These are the activations of a small neural network, seen along a few directions. Each row is one input.
Each table varies a few parts of the input and shows all the possible inputs, shuffled.
Descriptions start from the smaller parts, as in this example, which fits no table here: ring(8) and (point or line(11) or (values(3) and line(6))).
Shared parts are said once, and a part with two or three values counts as separate values.

Other details of the inputs shift rows strongly along three fixed directions, in all tables alike. That doesn't count.

Table:
row 1: [-42  29   4 -34   6  37  12  23  36  23  -6]
row 2: [-45  -9   2  35  19 -38  29  17  44 -20  51]
row 3: [ 33 -16  12 -13  32  41 -10 -16   0  35 -62]
row 4: [-52   3 -10  57   3 -25  31  31  18 -36  34]
row 5: [ 27 -23  16  77  19 -27  18 -23 -17  -3 -21]
row 6: [ 12  16 -31 -29 -38 -38 -43  -4 -33 -17   0]
row 7: [ 26   9 -25 -47 -40 -33 -22 -13 -30 -21   6]
row 8: [ 19  13 -21 -46 -33 -40 -39 -25  -6 -21   8]
row 9: [-53  10  -2  55   1 -38  32  27  21 -18  46]
row 10: [ 52 -18  38  -5  11  56   5 -20 -16  45 -52]
row 11: [ 21   2 -33 -48 -39 -32 -27  -6 -27 -30  13]
row 12: [-52  34   8 -32  16  58   1   5  19  12  18]
row 13: [ 26  -4 -36 -49 -31 -37 -30  -4 -30 -20  13]
row 14: [ 26 -37  10  76  22 -19   9 -13 -15 -13 -17]
row 15: [ 28 -49   6  52  45 -30  11 -21   5  -6 -12]
row 16: [-42  -1   0  33   5 -39  52  24  24 -16  58]
row 17: [ 36 -48  12  55  26 -23  29 -17 -14 -12  -4]
row 18: [ 28  -4 -18 -46 -37 -37 -32  -8 -24 -12  25]
row 19: [ 34 -10  13   8  17  52 -14  -6 -23  41 -69]
row 20: [-45  47   7 -13   9  64  -5  18   6  12  13]
row 21: [ 42  -3  24 -12  39  60   0 -31 -30  33 -36]
row 22: [-33  25   8 -32  -5  44  27  30  18  29   2]
row 23: [-44  34   7 -31  -2  40  14  20  39  12  -4]
row 24: [ 23 -24   9  76  23 -27  21 -19 -21 -10 -28]
row 25: [-36  17  11 -29   1  51   3  22  42  13   0]
row 26: [-54  -3 -11  35  18 -34  36  21  42 -41  41]
row 27: [ 19  11 -18 -22 -46 -30 -49  -9 -25 -22  12]
row 28: [ 36 -54  11  56  35 -25  27 -14 -14  -1  -6]
row 29: [-37  24  19 -31  -5  48   4  19  44  19   5]
row 30: [ 39 -16  20  10  14  57 -21  -7 -20  45 -64]
row 31: [-29  29  18 -29 -16  46  27  22  21  25   8]
row 32: [ 18   8 -21 -27 -42 -32 -53  -4 -26 -12  13]
row 33: [ 19   9 -26 -50 -27 -47 -42 -20  -7 -14  13]
Description of these inputs: values(3) and (point or (values(2) and ring(5))).
A walk changes only the ring(5) part. It starts at row 5 and steps to row 27. List the rest of the walk in order. -> row 14, row 4, row 24

Table:
row 34: [ 13 -14  -5   0   1 -24  -6 -12  -3 -14   5]
row 35: [ 12 -14  -4  -1   1 -26  -7 -13  -4 -10   7]
row 36: [  7  -5 -11   8  -5 -23 -11  -8 -14 -15   1]
row 37: [  9  -5 -11  10  -8 -25 -10  -6 -10 -11  -1]
row 38: [ 18  28  -8 -73 -41  44 -48   3 -15  25 -29]
row 39: [-14   3   2  -8   6   7  12   6  12   2   7]
row 40: [  9  -3 -11   5   2 -26 -11  -4 -13 -15  -1]
row 41: [-12   3  -2  -7   7   9  11   6  15   0  11]
row 42: [ 46  12 -21 -83 -32  10 -56 -26 -30  12 -27]
row 43: [-14   1   6  -7   3   5   8   7  15   3  10]
row 44: [-12   2   5  -6   6   6   8   6  16   5   8]
row 45: [-17   6   1   6   0  13   3  11   6  -1   3]
row 46: [-15  10   1   2   6   9   2  15   7  -3   2]
row 47: [ 11 -13  -4   0   1 -27  -7 -13  -3 -10   7]
row 48: [-11   9   5   4  -5   9   9  13   7   1   6]
row 49: [ 13 -11  -4  -2   3 -27  -4 -11  -7 -11   8]
row 50: [ 12  -4  -9  11  -6 -21 -13  -7 -10 -14   0]
row 51: [ 11  -7  -9  11  -7 -24 -13  -6 -11  -9   2]
row 52: [-18  12   2   6  -1   9   4   7   8   2   1]
row 53: [-17   8   4   3   1  12   5   7   4   2   9]
row 54: [-12   7   3   5  -6  10   8  15   7   3   4]
row 55: [ 11  -5  -7   6  -6 -22  -6  -8 -15 -17   9]
row 56: [ 20  25  -5 -87 -32  41 -43  -6  -8  26 -29]
row 57: [ 11  -5 -10   8 -11 -26  -5  -3 -12 -11   2]
row 58: [-11   2   4  -6   4   8  10   8  16   0   7]
row 59: [-16   8   3   4   0  14   5   7   5  -1   7]
row 60: [-18  11   1   7  -3   8   3  10   9   2   0]
row 61: [-16  10   2   2   8   8   1  14   6   2   3]
row 62: [-11   2   3  -5   4   8   9   7  17   1   7]
row 63: [ 11  -2  -6   9  -5 -23 -12 -11 -12 -10   6]
row 64: [-13   3   1  -7   7   8  13   5  12   3   6]
row 65: [-18   5  -1   5  -2  10   6  12   6   3   1]
row 66: [-16   4   0   6  -2  12   4  13   7   0   3]
row 67: [-13   7   4   5  -5   8   8  14   6   6   6]
row 68: [ 10  -7 -11   6 -10 -25  -4  -3 -16 -13   4]
row 69: [-14   0   5  -6   3   8   8   5  17   0   6]
row 70: [ 39 -27  22  24  40  28  14 -25  -7  32 -43]
row 71: [-17   4   1   5  -1  10   3  12   5   4   5]
row 72: [-15  12   4   4  -3   8   9   8   7   3   4]
row 73: [-14   6   2   6  -5   8   5  14   7   7   5]
row 74: [ 12  -7 -10  11  -8 -22 -12  -5 -10 -12   0]
row 75: [-20  10   0   4   0  11   5   8   4   0   3]
row 76: [ 11 -11  -6  -2  -1 -28  -4 -11  -4 -13   4]
row 77: [ 13  -2  -6   8  -8 -23  -8  -8 -11 -15   7]
row 78: [-17   8   2   5   1  14   4   8   5  -2   5]
row 79: [ 36 -19  25  33  25  26  14 -17 -14  29 -49]
row 80: [ 36 -19  25  38  31  32   6 -21 -12  27 -52]
row 81: [-13   1   5  -6   3   8   9   8  16   0   7]
row 82: [  7  -4  -9   7  -5 -23  -8 -11 -15 -15   5]
row 83: [ 11  -5  -7   4  -7 -25  -5  -5 -16 -13  11]
row 84: [-14  11   4   6  -2  12   4   7   8   0   5]
row 85: [-18   8   3   5   2  12   3   8   4   2   7]
row 86: [-11   2   4  -6   6   8  10   7  16   2   6]
row 87: [ 10  -9 -10   8  -7 -23  -9  -4 -15 -10   6]
row 88: [-12   2   5  -6   6   6  10   6  14   5   8]
row 89: [-13  11   6   4  -2   8   7   8   7   5   8]
row 90: [ 38 -25  20  25  38  26  16 -25  -6  30 -48]
row 91: [ 10  -6 -11   9 -10 -26  -8  -4 -12 -10   0]
row 92: [ 10  -5  -9   5  -8 -25  -2  -5 -16 -14   7]
row 93: [-13   4   3  -6   4   5  11   6  17   3   5]
row 94: [-13   4   2   3  -5  12  10  15   4   1   5]
row 95: [-12   2   5  -7   6   8  11   7  13   0   7]
row 96: [ 18  30  -3 -77 -35  45 -45  -4 -21  26 -24]
row 97: [ 13 -11  -9  -3   3 -26  -5 -12  -7 -11  11]
row 98: [-12   2   3  -7   7   9  11   7  13   0   9]
row 99: [ 14 -11 -10  -2   3 -24  -4 -11  -6 -15   9]
row 100: [-12   2   5  -6   5   6   9   7  16   4   9]
row 101: [ 11  -9 -11   8  -9 -22  -9  -3 -14 -14   4]
row 102: [ 14  -9 -12  -2   2 -24  -4 -12  -4 -14   9]
row 103: [ 10 -13  -6  -1   0 -27  -4 -13  -3 -12   4]
row 104: [-12   7   4   2  -3  12  11  13   3   0   7]
row 105: [-13   2   4  -8   8   8  10   6  12   4  11]
row 106: [-12   9   6   3  -4   8   9  12   6   6   7]
row 107: [-16   5   0   4  -4  10   8  13   4   4   2]
row 108: [-12   4   0  -6   7   8  10   5  14   5  10]
row 109: [-16   9   4   2  -1  10  10   8   3   2   5]
row 110: [ 33 -23  24  36  32  31   6 -19 -15  29 -48]
row 111: [ 10  -2  -7  11  -5 -23 -13 -10 -12 -11   4]
row 112: [ 37 -26  26  23  36  25  16 -23  -8  29 -48]
row 113: [ 13 -10  -8  -3   1 -28  -3 -12  -4 -12   4]
row 114: [  9  -1  -8   9  -6 -24  -9 -11 -12 -13   2]
row 115: [-16  10   3   7  -1   9   1  10   8   4   4]
row 116: [-17   2   5  -6   3   5  10   4  16   2   4]
row 117: [-14   5   3   3  -4  10   9  14   3   5   7]
The inputs of row 72 and row 89 match in every part but one. If row 64 is changed in the same way as row 72 into row 89, which row does it become? -> row 97
The inputs of row 90 and row 108 match in every part but one. If row 60 is changed in the same way as row 90 into row 108, which row does it become? -> row 115
The inputs of row 106 and row 79 match in every part but one. If row 51 is changed in the same way as row 106 into row 79, which row does it become? -> row 37
What is each input in this table made of? -> values(3) and (point or line(11) or (values(2) and ring(8)))
Change only the values(3) part in row 71. List by row number the other rows that result. -> row 65, row 66
Change only the ring(8) part in row 84. List by row number the other rows that result. -> row 38, row 48, row 50, row 54, row 74, row 77, row 80
Change only the ring(8) part in row 117. List by row number the other rows that result. -> row 53, row 71, row 83, row 85, row 87, row 96, row 110
Change only the values(2) part in row 79. List by row number the other rows that result. -> row 92
Change only the values(3) part in row 55. List by row number the other rows that result. -> row 96, row 109
